Each row below is a small network's average activation on inputs in which a field has the value named, seen along a few directions.
Related values have similar rows: they may be neighbours, one step apart, or belong to one group.
Random noise pushes rows far along 4 fixed directions. That doesn't count. These rows show it; they differ only by the noise:
[ 133  117 -639   20 -248  162 -142   -5 -395  -97 -340 -118   19   66]
[ 175   -4 -217  127  -81  230  -31  125 -267 -218 -484  123   99   79]
[-155   34   60  537   41  205  361   25 -152 -464 -493  341   74   32]
[-303  234 -131   10 -231 -204  -74   -4  210 -205   98 -316   28  103]
[-327  155  110  127    6  -77  331   52  308  -84 -343  341  -20  114]
[-211   96  187  186  -49  -46   97  102  199 -324 -169   25   93   98]


Leva, 20 values:
y5: [-169   35 -641 -123  129   77  140 -282 -443  135   62 -182    4   96]
y1: [-117  162   99 -130  120 -143  123 -252  -60  200   73   38  -75  246]
y12: [ 714 -329  657   85  447  425 -104  269 -475  -93 -448  336  237 -364]
y16: [-220   89  127 -884 -143 -324 -130  136  292  737  128 -107  -44  337]
y2: [ 358  -99  430   62  105 -237 -241  170  -91 -619  515 -907  111 -140]
y18: [-214 -143  -53  427  -37  254   36 -130  -64 -158  284  153 -200 -352]
y10: [-471   67 -292   35   83 -279  -90 -134 -179 -178  504 -515  -39  196]
y6: [ 126   74  -43  490  -58  372  298 -272 -195 -343   18  164  -40 -314]
y7: [-503 -162  770  146   97 -400  -36 -129  777 -338  937 -142  -36 -216]
y19: [  20  132 -537   77 -424   21 -356 -183 -317  -13  409 -545  187  228]
y13: [ 218    1 -348   24   47  212  493 -167  195  218 -430  507 -115   -3]
y4: [ 325 -333   35  390  174  149  148 -216 -479  101 -481  294 -142 -205]
y20: [-411  161  128   40  177 -313  621 -103  280  621 -284  686 -442 -205]
y3: [ -82   46  204  335  -79  -46  -78  -73   -2 -491  360 -318  441  241]
y15: [  35  101 -729 -189 -246 -171 -156  -65  196  299   48 -302 -128   91]
y9: [ -12  -21  250 -450 -150 -180 -388  241  618  298  -19  -89   34  339]
y8: [ 214   25  554  472   28  -50  -97  203 -402 -490  313 -286  196 -307]
y17: [-180  223 -276   41 -110   32  239   -3   21   15  263  225 -262 -322]
y14: [ 221  -53 -502   37  146  397    3 -212 -413  131 -170  385 -124 -429]
y11: [-348  -98  102 -414  -52 -226 -236    2  257  342  381 -433  -86  282]
Leva is arranged as a ring.
List every value one step from y8, in the order listed.
Answer: y12, y20
List every value one step from y10, in the order listed.
Answer: y5, y11
List every value one step from y18, in the order listed.
Answer: y7, y17
List every value one step from y15, in the order listed.
Answer: y13, y9

Pif, 10 values:
s1: [ 327 -103  466  -48  256  303  -22  122 -286  -82 -177  196  474  264]
s6: [ -91  194   18  107  -79  155  104 -152   90  -20  402   60 -222 -287]
s2: [  77  131 -506 -418  -79  311 -175   77 -282  317 -267    6   62  213]
s4: [-287  -63  192  295 -146  -70  190 -125  579 -128 -181  145  -39  186]
s7: [ 134  350 -247  -45 -337 -300  -17   36  316   34    4 -137  -41   85]
s9: [  69 -143 -229  -98   -9 -149  -93  -58 -461  -14  223 -710  -22   94]
s5: [ 275 -203  136 -488   82 -248 -395   -4  -99  269  -54 -202 -244   -7]
s8: [-228 -124  -19  840   21  248   31  106 -415 -840  -34  -33  150   55]
s10: [-387  114  -21  -30   81 -368    6 -231  670 -260  710 -324   24 -273]
s3: [-557  177   79  149  -53 -306  381 -106   99  396  178  260 -223 -391]
Pif is arranged as a line.
Going along Pif from s7 by way of its neighbour s4, in what order are s1, s2, s5, s10 met?
Answer: s2, s1, s5, s10
How many steps from neighbour to neighbour lead from s3 to s8, at the fewest?
Answer: 5

Kob, 20 values:
w6: [ -28 -114 -319  580   26  451   66 -224 -334 -551  -73  154  203 -197]
w13: [-218  160 -137  114  156 -124  586 -221   67  299 -663  485 -172  218]
w5: [-316 -158  282   50  305   16  108  -51  -98  -11    1  302  -63  -27]
w15: [ -70   59 -491   65  -50   -4  220  -73  280  227 -321  153 -181   86]
w8: [  54  199 -414   46 -264  139   18   29 -444  142  109  115 -204 -301]
w19: [-221    1  698   -1 -142 -326 -134  271  349 -176   96 -339  165  272]
w11: [ 148   59   32  -81   20  299  190   -6 -169  231 -519  485  246  308]
w12: [-102 -163  160  110 -124  -24 -192  139  235 -373  -70  -68  -77   74]
w14: [-561  406 -530  570 -301 -237  489 -397 -225   82  198   40 -514 -388]
w1: [-253 -247  294  670  110  251   10  271  -14 -722  -48  195  243  -81]
w18: [  95  305 -507   32  -47  144  282 -155 -357  121   29  394 -234 -226]
w10: [-113  222 -378  277  170   15  435 -209 -295 -203 -312  163   25  165]
w20: [-186 -224  612  267  326 -205  388  -62  143 -192   88   11  -76 -118]
w3: [ 206   -1 -120  261  -92  -72   19 -133 -108  -50   72 -175  -73 -347]
w17: [-457  210  202  182 -106  -64  329  -54   85  165 -102  320    9  301]
w4: [-317  123  563 -354  173 -566   36   54  665   26  972 -567   22   69]
w9: [ -38  -82 -375 -263 -227 -300 -595 -108 -330  144  617 -942 -132  -92]
w7: [  47  160   19  363  -68   -9   53 -398  -63 -426  368 -229    3 -278]
w16: [  64   56 -234  -98  -77  231  122 -117  359   82 -214  191  -71  171]
w2: [-101 -299  858  -47  421  133 -105  198  210 -343  195 -141  450  -39]
Kob is arranged as a ring.
List every value one step from w1, in the order listed.
Answer: w6, w12
List every value one step from w18, in the order listed.
Answer: w8, w4
List every value one step from w3, in the order listed.
Answer: w14, w7
List every value one step from w13, in the order listed.
Answer: w19, w10
How many steps from neighbour to neighbour lead from w16 to w20, at the fewest?
Answer: 9

Tedab, 12 values:
l11: [-352  205 -564  359  375  113  443 -288 -487  189 -636  562 -163  276]
l4: [  79 -192  568   33  336   61  133   66  -34 -284  -93  423  288 -394]
l3: [-461  275 -700   88 -284  106  275 -223 -434 -122   67   -6 -124  169]
l6: [  73  291 -296 -252 -437 -307  -34 -261 -240  565  193 -124 -256  -75]
l7: [ 458 -366  582 -416  194  -60 -468  437  307  112 -130  118  -13 -253]
l1: [ 146  150 -690 -288  144  -83  341 -284  -97  525   62  130 -263  -91]
l12: [-413  171  154  229 -162 -293   59 -368   55 -348  499 -886  181  193]
l9: [-168 -144  782  267  216  173  -31   72  268 -263  479  176  120 -106]
l10: [ 133   72  223   59  -72  123  244  140  598 -168 -476  592  200  267]
l2: [-557  101  104  726 -109 -244   28  -16   51 -438    4 -201   80   45]
l5: [-160  267 -300  247 -159 -158  263  -76 -151 -148  379 -431 -380 -375]
l8: [-615 -114 -553  660  -17  346  680 -353   -8  -73 -310  365 -296   38]
Each value of Tedab is a pair of two hidden parts, and every pair occurs once (4 first parts, 3 second parts).
Changing only the second part turns l6 into l10. l5 has the same second part as l6; what does that change turn l5 into?
Answer: l8
Changing only the second part turns l3 into l12. l9 has the same second part as l3; what does that change turn l9 into?
Answer: l1

Taz, 10 values:
c10: [ -69  -32 -158   62  -17  175  137    2  208  112 -422  479   51   83]
c3: [-156   39  653 -163  306 -257  296   68  426  223 -167  420   78  251]
c6: [ 471  -49 -105 -420   53   51 -115    6  275  308 -136  219  -96 -173]
c2: [ 233   96   27  -54 -161   -4 -280  154  -80  -41  285 -192   52 -260]
c4: [-325  233  -23  148 -162 -124  117 -129  125 -149   -4 -185  -39  136]
c5: [  59  -17 -361 -362   64 -100   -7 -115 -178  511  -69  110 -220  -71]
c8: [ -14   28 -390 -291  -80   87  -10  116  188  210 -341  168  -56  164]
c9: [  70 -175  506  -72  110  -64 -123  233  256  -21   19 -122  187  311]
c1: [-126   32   23  -67 -118 -215 -153  -25   14  -10  461 -239 -145 -191]
c7: [-337 -158  805  191  368  -36  401  121  248  -97   97  269   59   27]
Taz is arranged as a line.
List every value one step from c3, in the order listed.
Answer: c9, c7
List every value one step from c10, in the order listed.
Answer: c8
List every value one step from c2, in the order listed.
Answer: c6, c1
